Each row below is a small network's average activation on inputs in which a field has the value named, seen along a few directions.
Related values have similar rows: they may be neighbours, one step apart, or belong to one group.
In the rows, zero is written as 500.
Random noise pushes rows far along 4 fixed directions. That doesn't count. These rows show it; they differ only by the noise:
[479 423 423 513 424 510 458 512 474 194 296 510 513 599]
[403 610 581 379 540 537 540 563 675 467 564 502 398 374]
[529 370 556 559 394 602 529 550 312 510 475 484 559 529]
[437 682 570 336 636 561 453 558 864 332 511 502 346 367]
[406 548 564 295 575 497 527 603 644 503 428 583 594 598]
[481 375 619 473 417 577 600 599 282 719 533 531 658 575]


Field Z:
z11: [497 433 536 540 431 574 527 552 411 438 510 494 499 468]
z5: [489 494 480 551 477 589 489 490 540 467 584 558 497 470]
z9: [444 522 488 511 536 439 406 487 529 561 452 542 428 538]
z13: [684 565 488 402 684 560 423 472 703 323 432 434 482 412]
z15: [458 515 482 462 505 496 459 546 585 389 454 589 459 502]
z16: [355 502 302 457 422 222 635 445 309 363 348 475 560 581]
z7: [649 528 467 402 584 487 528 473 602 469 461 500 663 550]
z4: [373 499 422 456 509 267 555 465 453 612 491 540 473 588]
z8: [547 555 425 597 471 443 497 359 474 447 566 399 391 437]
z14: [636 418 565 525 618 616 310 559 580 599 374 613 740 767]
z10: [542 445 579 472 629 580 353 577 558 621 439 579 617 616]
z3: [592 477 503 677 386 649 464 470 505 293 526 426 401 389]
z6: [646 535 451 527 544 482 433 443 515 393 364 416 609 609]
z1: [440 584 362 465 530 361 427 375 638 409 429 509 418 579]
z12: [354 589 344 394 521 232 625 491 508 540 515 499 451 505]
z2: [528 443 461 740 420 510 445 376 406 503 566 486 361 426]
Z is arranged as a 2 by 8 grid.
Question: List every value one step from z15, in the order listed.
Answer: z11, z5, z10
Question: List every value one step from z8, in the order listed.
Answer: z6, z1, z12
A value of Z combines one of 2 hidden first parts with one of 8 second parts; all combinations occur once.
Question: z13 and z4 share the first part; z13 and z7 share the second. Which value has the first part of z7 and the second part of z4?
Answer: z1
Question: z6 and z2 share the first part; z6 and z16 share the second. Which value has the first part of z16 and the second part of z2?
Answer: z9
Question: z10 and z12 share the first part; z10 and z14 share the second. Which value has the first part of z14 and the second part of z12?
Answer: z8
